These are the activations of a small neural network, seen along a few directions. Each row is one input.
In each table, some parts of the input vary, and every possible input appears once, in random order.
A made-up example of a description, with smaller parts first: one of 6 places along a line, together with either a single point or one of 11 places along a line or (one of 2 separate values, together with one of 8 places around a ring).
Shared parts are said once, and a part with two or three values counts as separate values.
(in the rows, 128 means zero)

Other details of the inputs vary at random and push rows far along two fixed directions, the same in every table; ignore that.

A family of inputs:
row 1: [111 215 140 141 121 155 114  91 155 188 133 120 100]
row 2: [119 204 139 134 145 116 177  38 165 192 142  96 102]
row 3: [139  77 143 150 124 138  71 180  96  92 114 155 153]
row 4: [105 187 129 162 126 169 104  86 141 169 135 137 118]
row 5: [130 137 153 176 112 152  70  75 125 145 105  99 126]
row 6: [153 145 133  43 118  79 158 184 143 162 149 130  93]
row 7: [108 114 120 102 176 118 137 178 123  94 127 152  99]
row 8: [144  47 120 111  97 136 113 229  72  36  99 174 151]
row 9: [122  95  92 126 137 149 153 136 131  91 127 154 132]
row 10: [116 154 146 165 115 143 136  50 151 154 127 104 142]
row 11: [132  46 131 144 145 124  80 203  90  70 124 169 161]
row 12: [110 163 132  49 163  92 138 182 133 163 140 131  88]
row 13: [140 108 125 201  88 179  79  86 128 137 123 153 187]
row 14: [118 107 161 142 138 117 116 150 114  94 107 110 128]
row 15: [115 166 115 134 123 142 143 109 136 141 150 147 130]
row 16: [121 122  90  63 146 109 169 161 131 134 158 146 133]
row 17: [121 158 150  79 186  60 178 160 133 135 133  98  71]
row 18: [128  92 135 105 168  80 116 160 104 100 135 121 114]
row 19: [137  83 131 178 109 144 100  95 106  95 118 130 161]
row 20: [157  99 127  89  99  69 134 174 116 115 119 118 127]
row 21: [155 141 144 120  91 105 121  91 133 139 112  99 113]
row 22: [106 136 124 103 152 134 112 156 120 141 134 149 123]
row 23: [141  98 101  53 165  42 179 155 124 114 166 111 109]
row 24: [123  67 125 123 146  89 100 187  99 101 129 132 143]
row 25: [113 211 116 102 126 137 148  70 168 218 153 124 121]
row 26: [128  56 134 141 159 141 120 228  71  12 100 137 134]
row 27: [145 188 134  66 141  91 188 131 157 142 133  89  79]
row 28: [112 149 145 155 158 126 139  99 131 139 120 107 107]
row 29: [119  62 106 140 139 145 136 183  95  38 117 177 141]
row 30: [130 158 122 103 129 128 140 121 150 190 163 136 130]
row 31: [115 129 141 202 107 211  74 100 124 107  85 147 132]
row 32: [145 132 145  86 138  67 186 155 126 103 118 108  89]
row 33: [111 142 149  71 189  55 165 156 140 135 146 102  95]
row 34: [131 125 120 179  90 146  98  68 135 168 126 117 167]
row 35: [136 102 105 188  80 208  94  90 127 147 130 150 181]
row 36: [125  46 117 140 130 117 147 156  98  47 126 132 162]
row 37: [148 113 100 104 134 107 141 128 137 147 157 140 149]
row 38: [119 136  96 146 109 162 140 108 131 122 144 150 149]
row 39: [132 230 133 104  92 128 148  76 174 195 137 113  91]
row 40: [135 193 135 122  96 151 141  72 175 170 106 117  91]
row 41: [143  86 150 114 108  95 146 169 107  64 101 120 130]
row 42: [118 129 138 215 126 212  86  89 115 100  97 123 154]
row 43: [127 136 111  75 175  65 212 129 142 127 159 106  99]
row 44: [163  96 138 163  68 150  84 135 117 108 100 148 164]
row 45: [126 149 146 123 123 149  95 141 136 181 135 130 114]
row 46: [135  93 102 193  77 167  91  68 127 139 118 124 185]
row 47: [123 148 128 183 121 189 130  69 133 121 117 118 149]
row 48: [126 180 109 136 135 159 164  54 163 161 141  98 127]
row 49: [126 107 145 203  84 167  50 101 117 141  95 118 162]
row 50: [120 142 130  55 173  87 140 187 137 175 171 133  96]
Description of these inputs: one of 5 places along a line, together with one of 10 places around a ring.
Q: The inputs of row 25 and row 34 match in every part but the place on the ring of 10. If row 8 is changed in the same way as row 25 into row 34, which row does it become?
A: row 20
Q: The inputs of row 2 and row 10 match in every part but the place on the ring of 10. If row 17 is changed in the same way as row 2 into row 10, which row does it become?
A: row 14
Q: Change only the place on the line of 5 in row 13. List by row number the other rows that result.
A: row 3, row 11, row 37, row 44
Q: A walk changes only the place on the ring of 10. It starts at row 50 and steps to row 11. List the rest of the walk in order.
A: row 24, row 18, row 33, row 28, row 42, row 7, row 4, row 22
Q: A walk changes only the place on the line of 5. It starts at row 9 and steps to row 29. List the rest of the walk in order.
A: row 7, row 31, row 40

A family of inputs:
row 51: [130 135 130  69 145  75 138 159 142 160 143 121 104]
row 52: [110 133 145 165 141 130 121 122 132 112 107 112 120]
row 53: [128 142 111  83 160  89 194 125 150 124 156 135 103]
row 54: [131 137 109  81 170  99 157 150 139 173 172 121 125]
row 55: [132 120 126 118 102 133 151 117 126 108 119 103 122]
row 56: [125 148 114 162 125 141 145  60 147 137 132 128 140]
row 57: [113 154 125 134 116 157 107 100 143 163 131 138 138]
row 58: [146 122 141 123 114 117 102 140 135 142 124 123 124]
row 59: [133 157 123 147 100 173 151  73 154 140 110 124 123]
row 60: [134  43 118 161 122 118 130 152  76  31 125 138 172]
row 61: [109 126 135 156 164 150 112 105 126 103 111 112 105]
row 62: [129 173 140 183  74 191  76  73 136 167 104 134 135]
row 63: [117 162 119  76 145  96 151 166 134 152 162 147  95]
row 64: [129  40 113 148 131 131 101 186  82  74 130 163 165]
row 65: [122  66 122 135 118 139  97 186  88  70 110 168 156]
row 66: [128 136 131 190  91 176  77  54 137 182 114 126 158]
row 67: [145 153 139  65 138  83 133 162 145 151 138 121  98]
row 68: [134 121 115 150 117 166 150 101 133 102 113 144 134]
row 69: [134 109 115 141 139 113 152  99 128 109 142 125 142]
row 70: [124 137 174 142 131 119 141 130 127 117 120 113 120]
row 71: [137 157 121 149  91 167 147  79 150 143 106 111 124]
row 72: [119 156 161  90 168  75 167 147 129 133 129 105  96]
row 73: [124 163 123  73 141  88 147 166 131 152 147 142  94]
row 74: [149 165 139  71 132  86 138 172 137 147 139 126  87]
row 75: [142  39 126 144 120 123  92 185  80  73 114 150 158]
row 76: [120 136 116 116 139 153 125 145 132 138 144 141 145]
row 77: [156 128 137  74 144  66 134 158 138 159 148 110 104]
row 78: [117 145 132 186  86 181  76  59 146 178 109 132 154]
row 79: [138 120 120 133 117 105 145 106 123 109 128 106 144]
row 80: [115 168 144 162 147 144 119  86 137 143 107  97 108]
row 81: [136 143 120  74 135  70 181 131 137 126 140  93 114]
row 82: [114 121 119 126 128 128 115 134 134 148 141 143 135]
row 83: [119 146 119 143 127 166 115 103 148 173 145 128 149]
row 84: [132  59 128 139 112 142  87 191  85  61 102 163 156]
row 85: [128  86 111 141 132 163 115 203  85  68 133 169 155]
row 86: [107 160 147 157 148 155 118  81 134 143 114  96 104]
Q: Describe the family of inputs behind these rows.
A: either one of 6 places along a line or one of 10 places around a ring or (one of 4 places along a line, together with one of 5 places along a line)
Q: Change only the place on the line of 4 in row 73. List by row number the other rows that result.
A: row 65, row 66, row 78
Q: List by row number the other inputs of the same sort as row 81.
A: row 53, row 55, row 56, row 59, row 60, row 68, row 69, row 71, row 79

A family of inputs:
row 87: [113  80 125 150 134 175  93 193  76  66 108 162 153]
row 88: [129 119 126  62 163  33 127 172 131 183 176 134 132]
row 89: [102 162 124  88 164 129 154 148 128 143 141 136 107]
row 90: [132  35  98 153 132 136  85 173  84  93 140 150 194]
row 91: [109 242 140 119 176 117 189  40 193 194 146  89  85]
row 92: [147 100 134 181  81 165 111  97 113 106 101 104 165]
row 93: [142 137 144 174  68 189  50  93 130 154 114 157 153]
row 94: [148 197 119  71 121  91 166  98 169 194 153  90 112]
row 95: [146  55 121 172 108 136 160 141  87  29 116 140 170]
row 96: [120  71 139 169 145 157 100 177  92  39  96 131 147]
row 97: [111 227 162 103 158 125 133  82 191 232 134  91  67]
row 98: [120 123 108 181 100 200  78 134 108 128 115 150 153]
row 99: [133  95 151 132 160 119 113 183 108  72 104 126 120]
row 100: [102 223 123 141 147 163 156  51 159 197 140 132 113]
row 101: [124 149 125  89 161  81 149 120 135 127 126  87  90]
row 102: [142 177 106 112 122 105 189  78 161 146 154 122 136]
row 103: [114 102 107 203 103 185  80  48 133 165 145 133 192]
row 104: [134 139 115  72 155  94 132 208 124 143 149 146  94]
row 105: [115 136 129 211 101 189  96  34 127 111  87 101 144]
row 106: [114 177 103  66 155 107 167 153 149 169 169 130  88]
row 107: [139  76 109 151  98 190  85 156 108  92 124 161 158]
row 108: [136 189 167 135 100 106 119  48 160 205 120  80  93]
row 109: [130 200 113  98 116 160 141  60 175 211 159 119 115]
row 110: [103 129 123  54 215  64 211 202 127  87 160 139  81]
row 111: [140 128 139 199  71 184 123  46 125 122 108  99 170]
row 112: [129  29  89 138 114 137 147 190  86  24 121 191 172]
row 113: [121  59 116 177 138 139 135 131  82  17  98 144 145]
row 114: [134  99 117 148 127 133  84 113 130 179 141 135 170]
row 115: [125 113 136  72 174  95 133 227 101 106 132 155 104]
row 116: [128 140 133  81 139  80 115 208 116 137 152 151  99]
row 117: [121  51  97 190 128 152 112 113 102  91 154 164 193]
row 118: [107 117 141 144 149 160 112 154 122 106 114 125 122]
row 119: [136 161 130 116 133 110 151  80 158 170 121  78 100]
row 120: [152  83 136  59 165  45 170 198 113  92 126 110  90]
row 121: [115 166 159  94 146 102 112 167 124 158 135 142 100]
row 122: [143 224 154  95  90  84 133  65 179 227 150  96 102]
row 123: [117 150 179 215  97 181  63  83 131 132  89 117 134]
row 124: [113 106 131  70 198  71 177 207 113  61 137 118 100]
row 125: [117 196 111 109  97 143 151  49 184 217 139 115 122]
row 126: [157  78 128 160  80 150  90 140 108  82 103 144 168]
row 127: [111 133 166  54 185  46 149 226 121 116 145 128  71]
row 128: [131  98 104 168  78 184  90 117 127 127 101 148 169]
row 129: [100  68 136 165 142 174 116 176  86  47 106 149 146]
row 130: [134 167 138 110 147  91 130  91 147 163 113  88  86]
row 131: [150 102 123 158  89 194  67 123 122 132 111 159 154]
row 132: [134 113 130  32 136  36 153 220 128 133 142 152 103]
row 133: [142  97 104  58 136  73 181 186 114  74 152 130 135]
row 134: [131  62 129 182 104 162 124 107 105  63 100 119 151]
row 135: [145 161 168 164  67 131 108  67 134 170 115  95 133]
row 136: [115 131  86  50 189  65 203 212 126 110 173 164  90]
row 137: [140  94  92  63 164  98 188 196 125  87 171 171 116]
row 138: [124 140 161 207  83 158  63  60 115 127  81 108 129]
row 139: [135 186 121 104  97 131 116  73 185 228 125 120 112]
row 140: [136  94 125 208 105 169 139  62 119  84 100 125 157]
row 141: [153 154 153 162  83 148 118  63 144 172 109  90 136]
Q: The inputs of row 137 and row 107 match in every part but one. If row 117 is changed in the same way as row 137 into row 107, which row does it become?
A: row 90
Q: The inputs of row 118 and row 97 match in every part but one. If row 94 is changed in the same way as row 118 into row 97, which row does it become?
A: row 126
Q: Describe the family of inputs behind these rows.
A: one of 5 places along a line, together with either a single point or one of 10 places around a ring
Q: Which other rows agree with row 89 in the place on the line of 5? List them by row number.
A: row 103, row 105, row 106, row 109, row 111, row 124, row 125, row 129, row 133, row 134
Q: Change only the place on the line of 5 in row 135. List by row number the other rows that result.
A: row 92, row 95, row 111, row 141
Q: Change only the place on the ring of 10 in row 123. List by row number the other rows that result.
A: row 93, row 108, row 116, row 121, row 122, row 127, row 132, row 135, row 138
